A small network was trained on made-up records. Each row is its average activation on records with the value named, seen along a few directions.
Values that are neighbours, or in one group, have similar rows; names and order tell nothing.
Strong random noise was added to every row along 12 fixed directions; ignore it. To show where, here is one row again and again, with new noise each time:
[ -19 -316  255  131  -73  274  245 -132 -123 -425 -531  145 -409  183
 -151 -170  137 -305  -62  -52 -137 -111 -103]
[-273  -13  -76   -5 -141    4 -401 -322 -198  516 -528  335 -107  160
  346 -338 -130  -91   78 -238  443  138  225]
[ -51  297  -46  224  363   39  -17 -549 -672 -416 -158  -53  149 -680
   81  -13   67  -38 -288  248  506 -252  -86]
[-586  -24 -156  352 -287   81  701   -4 -218  -67  467   27 -187   64
 -214   56   -5  -58 -210 -334 -349  324   13]
[-227   15 -113 -548   -6 -171 -276 -537  -86  -98 -269  204   44  423
 -562   45  236  402  391 -121  109  249  139]
[  35 -363 -192    0  227 -425  152   67  619   37  620 -176 -272 -167
  -60  -96 -626  204  258  138 -460   88  282]
[ 199   35  -56  176  -29 -135 -180 -371 -116 -443  -65 -337 -353  -78
   65   75 -265   54 -311 -137 -155 -105 -115]
[ 228  165   45   42  249  432    7   41 -157   30 -255 -168   75 -498
  -38   17  410 -367 -159  308  453 -516 -237]
[-319  -41  -36 -104   29 -190  -41  -80  175  -58  473  452  284   67
  -34  198   76   37   79 -217  -54  190  215]
[ 285  108  202 -128 -301  378   11  234  164  187  258 -129  452  -20
  117  178  223 -284 -100 -187  130  -93 -543]
[-370  157  154   24    4 -156  474 -267 -125 -150   26  415  373  114
  233 -410  -20  -60    6  -75  311   64   43]
[ 165   51  281   43  442 -308 -209   14 -136 -460  126   -9  285 -301
 -234  381 -232  588  305  555 -451   79 -187]
[   2  238  205   28    7 -411   77 -211 -206 -288  124  185  157   55
  351 -141 -300  308 -101  -75   89   77   68]
[-422 -239 -153  150  277   10  284  111  155  419  338  340   82 -414
   63 -205 -132 -195  227  187  131   56  336]


M, 10 values:
m5: [ 156  -59  159 -534 -257  158 -123  168   -1  159  -45  195  349  199
 -406  188  211  281  415  -29   26  437 -130]
m1: [-619  164 -366  -27   52  -24  820   56 -344  241  -60   27  -53  113
 -340 -407  164  178  247  195  206  281  411]
m2: [ 106  175   49  138  212 -251 -378 -524  207 -803 -185  -16  147  134
  192  136  115 -213 -437   -7  -19 -404 -109]
m3: [ 260  178   60 -201 -315  -83  169  -87   -3   66 -285 -197  -98  473
  200 -334  129  -62 -184 -249  366 -197    4]
m10: [-306  -19   28  299  133   80  187  118 -530   94   -6  120  265 -211
 -136  110  193   84   49  292  -40  170   59]
m4: [ 157 -351   -9  286 -140  518 -257  190  -50  367  233 -186  -52 -547
  198  260 -160 -405 -119  -66  -62   39 -341]
m6: [ 348  465  245 -272 -198 -493  726 -313 -317 -574  179  -47  402  107
  684 -812 -386  155 -258 -153  748   42  -83]
m7: [ -92   23  -67   -7  -53 -100   68  242 -451  305  203   73    7  -36
  110   25 -112  286    4  -66   12  248  316]
m9: [-183  167 -139 -456  115  -22 -568 -338 -333  231   -8  373  419 -209
 -223  253  236  378  255  -66  473  259  183]
m8: [ -28  175   65 -358  127 -214 -126  -29 -500 -199   16  357  405   61
    3   98  145  497  201  101  257  286  244]
The values of M form a ring.
Q: List every value one step from m1, in the order listed.
A: m6, m8
Q: List every value one step from m4, in the order listed.
A: m2, m9

N, 25 values:
n19: [-144  103 -117 -132 -261  -20 -215 -367  -64   31 -170  177  153  176
  226 -131   30 -151 -132 -435  348  138   -8]
n12: [ -11  219 -295  182  204  102 -257 -154  319  210 -220 -125  451 -220
  509 -302   -3 -503 -122   88  503 -342 -138]
n23: [ 179  599 -159 -462 -356 -330  411  -10 -208  331  446 -183  268  154
  307 -359  -64  444 -136 -324  671  195  153]
n21: [ -33  -59   87  -35  526  -91 -210  513 -209  562 -588  383 -684 -134
  -51 -143  136  264  323  518  141 -383  730]
n9: [ 409 -330   64 -377 -176  353  170  275  132  520  216  -12 -165 -308
  -74 -156  134 -293  144  -25  428 -186   41]
n7: [ 165 -167   52 -196  426 -168  188  -58 -430 -525  367   16  270 -603
 -320  290  -39  363  215  460   30  183  145]
n25: [-171  234 -146   79  110 -115 -575 -477 -159  100 -468  -57   32  103
  -71   69   87   87   38   99  175   -3  -68]
n11: [ 323  184  -64 -513 -562  -37 -522  269 -155  439  293   -5  -62  537
  -56  410  270  405 -128 -641   94  198  124]
n14: [-445  -82 -259  -14    0 -230  195 -136  710  408  448   78  275  194
  -78 -183 -188  -55  267  -60 -187  221   19]
n22: [  -8 -343  139   29   81  455  331  326  113  -70 -247  236 -617   31
 -296  -46  424 -381   27   64  -60 -344  172]
n16: [-235   77 -549   91  -98   96  -66 -215 -161  565   31 -480 -494 -121
  -72 -113 -179    3 -179 -217  120    5  130]
n1: [  96   35  -91 -222  244   96  152   56  367  241 -236  -85  383 -135
   54 -507   17 -272  365  397  378 -253  -95]
n6: [ 328    9  145   20  -40  -11  -89   99 -173  176 -242   20 -355 -168
  426 -273 -385  138  -78   38  248    0  170]
n3: [-552   93  -30  384  315 -282  -92  -40   64  -31  200  537   59 -213
   80  174  143  -63  -14  142  -49    2  411]
n4: [ 306 -443   30 -251    5 -120 -164   57  153  -19  486   86  -56 -157
  -78  200 -135  106  116 -179  -45  162  252]
n24: [-308  -52  -10  224  -83  122 -188  258  231  539 -495  406 -297  194
  320 -207    9 -373  -44 -113   94   33  295]
n17: [-177   99   25 -130 -140   49 -181  364  220  650  216   42  216  182
   55   59 -110  142  169  -84 -185  185 -142]
n10: [  -8  378  204  179  -31  376  364  108 -344   -2 -276 -130  382 -233
  161 -169   93 -168 -114  280  250 -102 -496]
n5: [ 213  213 -166 -332  -89  153 -182  -21  -87  181 -327  -81 -299  169
  -10  -75  479 -118 -249 -206  456 -408  327]
n8: [ 135  154  -46 -122 -178 -125   73 -544 -327 -453  304 -191  390   15
  172  -16  -11   24 -281 -336  328   46 -206]
n18: [-388 -269   29   35    9  334  282   22  -63   44  476  358  297 -257
  -73  118  109 -293   65 -195  -21  131  -77]
n15: [ -70  109   42  229  -35 -172  298  -10  -22 -340 -115  -65 -183  350
   24  -87  131   10 -209  -14 -287 -139  103]
n20: [-119  -82 -221   92  203  -49 -360 -277  365   11  -63   25   85 -212
  154  -38 -124 -299  -44   42  180  -88  121]
n13: [-184 -198  161 -205 -175  246  704  247   51  456   -3  273  -89  183
 -233 -333  352 -199  237   17  402   -6  191]
n2: [-179   30 -322 -118  157 -211  204 -525 -261   41   88 -133  447 -378
  157 -470 -373   51  178  155  509  223   52]
The values of N form 5 separate groups.
Q: List the group mates of n5, in the order listed.
A: n11, n4, n8, n15
Q: List the group mates of n25, in the order listed.
A: n9, n14, n3, n13
Q: List the group mates of n6, in the order listed.
A: n19, n24, n10, n20
Q: List the group mates of n18, in the order listed.
A: n21, n22, n16, n17

E, 12 values:
e12: [ -57 -546  126  -76   28   -9  -44   51  392   11  357  372   17   -9
 -225  255  -64  -71  393  -48 -388  199  -43]
e6: [-460 -100 -317    6  181  109 -205 -316 -243   28 -182  326 -157 -279
 -146 -122    5  -75  156  -49  194  162  359]
e3: [-360 -101   24 -126 -306 -330  170  -38   66  344  133  491  213  343
  223 -303 -349  184  275 -202  139  665  320]
e5: [-349 -703 -125  326 -261  338   19 -107 -160 -336  236   64 -255   74
 -285  383   78 -287  -51 -399 -630  457 -176]
e1: [  26  429  -29  288  432 -149  238    0  156 -397 -230  -90  -32   32
  -39   32  477 -295 -258  382  144 -731   71]
e9: [ 128 -452  332  181 -510  398   67  141   -9 -317  229  235 -115  137
  128  307  282 -641 -505 -638 -122   18  -37]
e8: [ 103 -501  -57 -257 -157  137  243   43  134   85  241 -222 -598   38
 -204 -162 -271  -19   41 -352 -192   89  244]
e2: [ 328 -686  165  115  -51  443  -13  -19  -50   32 -393  -85 -509 -550
  -49 -166 -364 -330  183  179  -12  116 -216]
e10: [  90 -549  352  215  114  466 -516  -63 -262 -317 -261  343  -15 -333
  188  253 -127 -316   70  129 -218   56 -335]
e4: [-179 -216 -610   71  405  349  494   72  -39   33  447 -455 -192 -757
 -585  150  359 -323 -150  299   93 -376  246]
e7: [-280 -320 -106 -104 -129  251 -172  286 -120  121 -121  498 -134  225
 -311  272  355 -101  184 -222 -121  367  327]
e11: [-112 -534   99 -328 -385   90 -111  296  316  778  114  542 -392  433
 -105  -64  -19   23  306 -415 -203  379  447]
A value of E combines one of 3 hidden first parts with one of 4 second parts; all combinations occur once.
Q: Changing only the second part turns e6 into e3. e10 has the same second part as e6; what does that change turn e10 into?
A: e1
Q: Changing only the second part turns e7 into e2. e4 has the same second part as e7; what does that change turn e4 into?
A: e11
